Each row below holds a small network's activations on one input, seen along a few directions.
Each table varies a few parts of the input and shows all the possible inputs, shuffled.
Descriptions start from the smaller parts, as in this example, which fits no table here: values(2) and (point or line(9) or (ring(5) and line(6))).
Shared parts are said once, and a part with two or three values counts as separate values.

Other details of the inputs shift rows strongly along three fixed directions, in all tables alike. That doesn't count.
To show where, the next rows are all for the same input, with only those details redrawn:
[ 69  22  21  -3  59  48 -40  36  10  22 -25]
[ 48  -5 -18 -21  26   7  -6  -9  58  19 -29]
[-29 -63  51 -70 -75 -26 100  81  81 -89 -27]
[-41 -12 -15  12  17 -14 -16   6 -42 -42  -2]
[  3 -19 -69 -12  14 -30  -7 -69  48  17 -21]
[-50 -13 -34  16  19 -23 -20 -19 -47 -36   0]
[  0 -16 -59  -7  18 -25 -10 -55  31   9 -18]
[-37 -10 -15  12  21  -9 -19   4 -44 -37  -3]

Table:
R1: [ 54  20  10  17   7  15   2 -26  39  62  -1]
R2: [-51   9  26   8  -3 -12  -1  -2 -47 -19  38]
R3: [ 14  20  40   8  -2  36 -19  66 -53  -2   6]
R4: [-51   0 -19  14   0 -19 -18 -31 -50 -13  37]
R5: [-39  -5 -22  46 -12 -19  -3 -31 -58  -6  23]
R6: [-34  -7 -54  33  -5 -21  -5 -45 -36   4  25]
R7: [ 52  25  31  -4  -9  19  -2  -3  26  56 -14]
R8: [ 38 -15  -6  -9 -14 -10   7 -35  39  38  -2]
R9: [-22   7  51  -4  -4  26   4  96 -47 -62 -19]
R10: [ -14    9  -64    3   -9  -33   14 -106   56   52   17]
R11: [ 75  17  25  -2  33  42 -32  29   4  45   4]
R12: [ 22  27  52  24   2  38 -28  54 -65   9   2]
R13: [ 58  39  25 -16   9  41 -17  26  20  40  -1]
R14: [ 23  27  -4 -24 -14   2   7 -34  54  51  -1]
R15: [ -29  -60   42  -53 -102  -53  104    5   92  -30   -2]
R16: [-45 -15  -5   9  12 -11 -10  19 -44 -50  -1]
R17: [34 21 46 -6 -2 40 17 56 17  2 15]
R18: [-48  -5 -35  28  15  -9  -4 -11 -41 -37  -3]
- What is each input in this table made of? => values(3) and (point or ring(5))
- Which other rows does R9 become when the values(3) part takes its other values? List them by row number. => R16, R18
- Which other rows does R1 become when the values(3) part takes its other values? List them by row number. => R7, R15

Table:
R19: [ -6 -36   8 -20 -33 -15  57  18  56 -21 -15]
R20: [-20   5 -11 -32  -7 -13  18 -10  35 -17  -6]
R21: [ -68    3    6   45   14    7  -21   45 -104  -55   10]
R22: [ 62  22 -22  10  60  33 -40 -23  17  52   3]
R23: [  9  36  42  22   4  36 -22  30 -54  23  36]
R24: [ 74  38  40  25  52  64 -60  68 -61  18 -23]
R25: [ 13 -25  56 -33 -21   7  38  53  40 -25   7]
R26: [ 24 -15  15 -12 -72 -16  53  -2  46  20  -2]
R27: [ 61  40   8   1  61  53 -59  25 -17  39  -6]
R28: [ 41  14 -74  -1  38   6 -31 -62  46  54  -7]
R29: [ 33  -3 -74  12  17 -26 -47 -95   9  59 -23]
R30: [-63 -33 -44  24 -10 -50   2 -63 -23 -10  11]
R31: [ 52  36   1   5  64  26 -42 -36  24  51   5]
R32: [ 27 -41  11 -18 -38 -22  41   0  54  -6 -17]
R33: [ 13 -17 -54  24   6 -21  -7 -53   1  16 -10]
R34: [-71  14   0   9  15 -18 -28 -14 -67 -37  21]
R35: [  6 -24   6 -51 -31 -17  29   3  62  -4  -9]
R36: [  5  -5  36 -12  -3  10  -2  39  -4  -5 -16]
R37: [-55  19 -38  13 -22 -34   5 -82 -12  19  36]
R38: [ -64   -8    7   48   -5   -2  -15   52 -120  -76    9]
R39: [ -9 -32  -1 -41 -45 -20  51  17  62 -18 -30]
R40: [ 14  13  79 -21   9  38  31  88  15 -42   4]
R41: [-102   -7  -56   11  -10  -45   11  -46  -32  -56   20]
R42: [ 25   6  59  -9 -44  20  39  46  28  21   3]
- Changing only one part turns R21 into R41. The same change can be made to R19. Which row results? => R40
- What is each input in this table made of? => line(4) and (point or ring(5))
- Which other rows does R25 become when the ring(5) part takes its other values? List them by row number. => R22, R27, R28, R35
